A small network was trained on made-up records. Each row is its average activation on records with the value named, seen along a few directions.
Related values have similar rows: they may be neighbours, one step apart, or belong to one group.
In the rows, zero is written as 500.
Random noise pushes rows far along 3 fixed directions. That doesn't count. These rows show it; they differ only by the noise:
| 476 | 542 | 568 | 625 | 407 | 664 | 518 | 506 | 533 | 570 | 387 | 613 | 607 | 461 | 264 | 385 | 597 | 413 |
| 533 | 441 | 320 | 534 | 431 | 278 | 285 | 575 | 345 | 573 | 524 | 439 | 581 | 477 | 639 | 688 | 466 | 394 |
| 438 | 752 | 626 | 576 | 543 | 686 | 259 | 365 | 668 | 394 | 542 | 436 | 671 | 487 | 328 | 440 | 346 | 736 |
| 528 | 496 | 432 | 577 | 436 | 472 | 352 | 558 | 382 | 589 | 478 | 586 | 596 | 424 | 417 | 517 | 599 | 385 |
| 473 | 519 | 467 | 575 | 422 | 473 | 415 | 499 | 523 | 525 | 455 | 433 | 601 | 522 | 499 | 566 | 418 | 476 |


Field W:
w2: | 532 | 415 | 516 | 325 | 559 | 506 | 792 | 477 | 553 | 449 | 483 | 441 | 339 | 525 | 507 | 446 | 563 | 534 |
w9: | 312 | 410 | 712 | 493 | 377 | 653 | 875 | 480 | 887 | 462 | 474 | 400 | 370 | 745 | 605 | 347 | 274 | 516 |
w1: | 548 | 574 | 497 | 492 | 609 | 489 | 256 | 470 | 432 | 443 | 577 | 594 | 609 | 331 | 417 | 525 | 616 | 531 |
w3: | 582 | 527 | 517 | 610 | 578 | 568 | 572 | 498 | 445 | 476 | 393 | 529 | 534 | 525 | 473 | 505 | 548 | 483 |
w7: | 492 | 476 | 497 | 526 | 473 | 497 | 490 | 462 | 500 | 566 | 497 | 583 | 489 | 572 | 550 | 462 | 407 | 528 |
w5: | 571 | 538 | 424 | 448 | 580 | 373 | 528 | 450 | 430 | 448 | 429 | 339 | 494 | 466 | 588 | 665 | 497 | 498 |
w8: | 536 | 224 | 279 | 327 | 547 | 274 | 464 | 654 | 338 | 481 | 602 | 563 | 278 | 492 | 687 | 555 | 599 | 418 |
w6: | 405 | 458 | 621 | 471 | 382 | 557 | 596 | 496 | 583 | 543 | 538 | 657 | 406 | 538 | 502 | 382 | 481 | 443 |
w4: | 611 | 813 | 608 | 418 | 787 | 674 | 358 | 458 | 334 | 434 | 741 | 554 | 483 | 288 | 302 | 367 | 721 | 782 |
W is arranged as a ring.
List every value one step from w2, in the order listed. -> w8, w4
List every value one step from w1, in the order listed. -> w3, w7

Field T:
t7: | 599 | 403 | 368 | 564 | 361 | 338 | 442 | 529 | 268 | 702 | 349 | 675 | 573 | 463 | 469 | 564 | 656 | 258 |
t3: | 443 | 627 | 523 | 345 | 716 | 481 | 434 | 487 | 656 | 206 | 642 | 226 | 378 | 599 | 634 | 576 | 280 | 896 |
t9: | 715 | 480 | 271 | 582 | 551 | 242 | 238 | 634 | 138 | 590 | 481 | 522 | 619 | 359 | 639 | 718 | 628 | 305 |
t1: | 425 | 279 | 454 | 390 | 469 | 404 | 737 | 643 | 547 | 563 | 586 | 402 | 322 | 598 | 665 | 612 | 475 | 395 |
t6: | 338 | 565 | 604 | 591 | 420 | 604 | 382 | 417 | 764 | 421 | 523 | 435 | 573 | 685 | 460 | 381 | 237 | 729 |
t2: | 523 | 378 | 420 | 690 | 414 | 449 | 282 | 697 | 281 | 676 | 562 | 737 | 534 | 432 | 455 | 409 | 705 | 263 |
t5: | 372 | 401 | 585 | 436 | 396 | 579 | 618 | 430 | 663 | 524 | 539 | 617 | 407 | 545 | 537 | 393 | 408 | 439 |
t4: | 545 | 781 | 592 | 455 | 597 | 536 | 493 | 201 | 605 | 391 | 484 | 234 | 636 | 502 | 548 | 624 | 263 | 766 |
t8: | 564 | 552 | 480 | 351 | 627 | 516 | 619 | 473 | 486 | 365 | 488 | 396 | 450 | 373 | 483 | 532 | 604 | 542 |
T is arranged as a ring.
List every value one step from t5, in the order listed. -> t1, t6
List every value one step from t7, in the order listed. -> t9, t2
